A small network was shown many inputs. Here are its activations along a few directions, one row for each input.
Each table varies a few parts of the input and shows all the possible inputs, shuffled.
Descriptions start from the smaller parts, as in this example, which fits no table here: one of 4 places along a line, together with either a single point or one of 11 places around a ring or (one of 3 separate values, together with one of 8 places around a ring).
Shared parts are said once, and a part with two or three values counts as separate values.
In the rows, zero is written as 128.

A family of inputs:
R1: [158 159 163 180 150 158 180 159  60 108 112 203]
R2: [124  81 104  94 126 112  94 127 165 155 165  67]
R3: [ 29 189 132 180 126 169 167 183  63 105 132 169]
R4: [195 104 138  89 124  92 117  93 173 144 116 111]
R5: [117 179 160 181 134 145 170 148  38  96  85 215]
R6: [129  84  97 104 135 110  94 125 174 141 164  66]
R7: [131  75  89 115 132 111  95 120 189 123 169  74]
R8: [176 110 149  76 123 103 123  77 147 175 100  88]
R9: [185 108 139  75 117  95 122  82 159 158 112 107]
R10: [ 88 144 137 196 154 165 159 187  54 116 164 154]
R11: [110  86 115  80 122 123 103 114 141 179 152  45]
R12: [ 85 207 152 138 113 176 143 139  78 109  61 224]
R13: [ 94 201 159 164 123 163 190 151  69  97  80 215]
R14: [ 50 167 137 194 139 152 148 177  31 103 138 165]
R15: [139  80  84 133 133 112  92 117 201 117 169  75]
R16: [203 102 131  94 120  90 117  94 184 129 118 113]
R17: [114  89 105  85 128 115 100 117 150 168 160  60]
R18: [203  97 120 124 126  93 114  83 211 105 125 121]
R19: [207  99 124 109 121  92 116  92 200 116 121 116]
R20: [ 23 199 123 150 115 185 116 173  74 117 116 175]
- What is each input in this table made of? => one of 2 separate values, together with either one of 4 places along a line or one of 6 places along a line
- The inputs of R14 and R5 match in every part but the choice among 2 separate values. If R11 is changed in the same way as R14 into R5, which row does it become? => R8
- A walk changes only the place on the line of 6. It starts at R11 and steps to R17. List the rest of the walk in order. => R2, R6, R7, R15
- Change only the choice among 2 separate values in R9. List by row number the other rows that result. => R17

A family of inputs:
R21: [185 114 132  85 115  99 107  78 173 138  95 118]
R22: [ 95 116 110  76 110 117  86 111 152 158 133  79]
R23: [188 109 149 170 163 118 159 151  90 114 151 155]
R24: [ 95 116  87 119 123 145  80 138 190 119 161  99]
R25: [ 97 106 122 170 154 150 134 181  67 135 180 112]
R26: [ 82 113 100 173 139 125 129 153 139 101 172  98]
R27: [192 112 160  80 123 103 146  86 122 176  96 105]
R28: [120 211 165 146 115 153 167 138  77  98  60 228]
R29: [180 110 108 121 123 120 106 103 207  99 123 142]
R30: [170 110 124 178 136  98 153 119 158  81 140 142]
R31: [ 29 206 143 150 119 186 141 161  59 122  91 189]
R32: [103 114 138  69 115 122 127 118 102 195 134  71]
- The inputs of R22 and R21 match in every part but one. If R32 is changed in the same way as R22 into R21, which row does it become? => R27
- What is each input in this table made of? => one of 2 separate values, together with either a single point or one of 5 places along a line

A family of inputs:
R33: [123 194 152 145 128 125 187 135 134  80  93 215]
R34: [ 39 171 142 128 109 120 144 170  21 136 129 135]
R35: [158 126 130  67 106 109 100  64 167 160 109  92]
R36: [122 122  97  77 114 138  71 108 179 138 147  96]
R37: [145  86 110 122 136 124 104 139 164 110 171  94]
R38: [170 101 128 105 127  92 125  94 157 149 108  90]
R39: [119 175 142 198 112 143 126 126  79  57  74 236]
R40: [161 109 134  90 121  94 110  88 168 164 102  97]
R41: [149  78  92 151 146 105 117 146 153 117 185 102]
R42: [127 107 100 100 128 124  81 134 180 142 139  99]
R43: [176  88 147 115 134  89 134 100 153 132 125  90]
R44: [136 139 163 127 148 189 132 155  40 153 114 199]
R45: [161 178 158 139 127 177 188 162 104 137 111 171]
R46: [ 22 139 109 154 124 172 173 142  99 125 125 134]
R47: [184  82 129 142 141  75 148  97 140 136 146  97]
R48: [ 48 181 146 206 138 180 141 176  69 113 153 136]
R49: [136  99  97 113 137 122  95 141 172 128 147  91]
- What is each input in this table made of? => either one of 3 separate values or one of 4 places along a line or (one of 2 separate values, together with one of 5 places along a line)
- List by row number the other inputs of the same sort as R49. => R35, R36, R37, R38, R40, R41, R42, R43, R47

A family of inputs:
R50: [ 44 196 138 179 111 141 174 148  78  86  92 178]
R51: [126 119 117 129 128 130  99 143 162 119 134 125]
R52: [113 120 111  93 107 134 109 110 139 161 133  84]
R53: [125 128 136  85 124 109 109 119 138 152 115 106]
R54: [167 134 147  87 123 113 143 102 140 141  93 149]
R55: [175 127 138 147 130 106 163 113 131 125 138 134]
R56: [133 105 132 135 135 109 126 146 120 123 142  87]
R57: [104 101 119 131 138 120 138 138 138 149 167  81]
R58: [ 91 175 143 165 143 193 143 182  23 134 127 201]
R59: [111 112  80 123 123 145 101 136 158 129 153 110]
R60: [138 117 126 137 142 133 108 124 161 111 124 143]
R61: [147 128 137 113 116 120 114  92 132 147 107 118]
R62: [145 102 127 145 145 107 133 116 118 114 138 115]
R63: [172 128 142 123 126 133 132 123 155 101 129 161]
- What is each input in this table made of? => either one of 2 separate values or (one of 3 separate values, together with one of 4 places along a line)
- Change only the choice among 3 separate values in R57. List by row number the other rows that result. => R52, R59
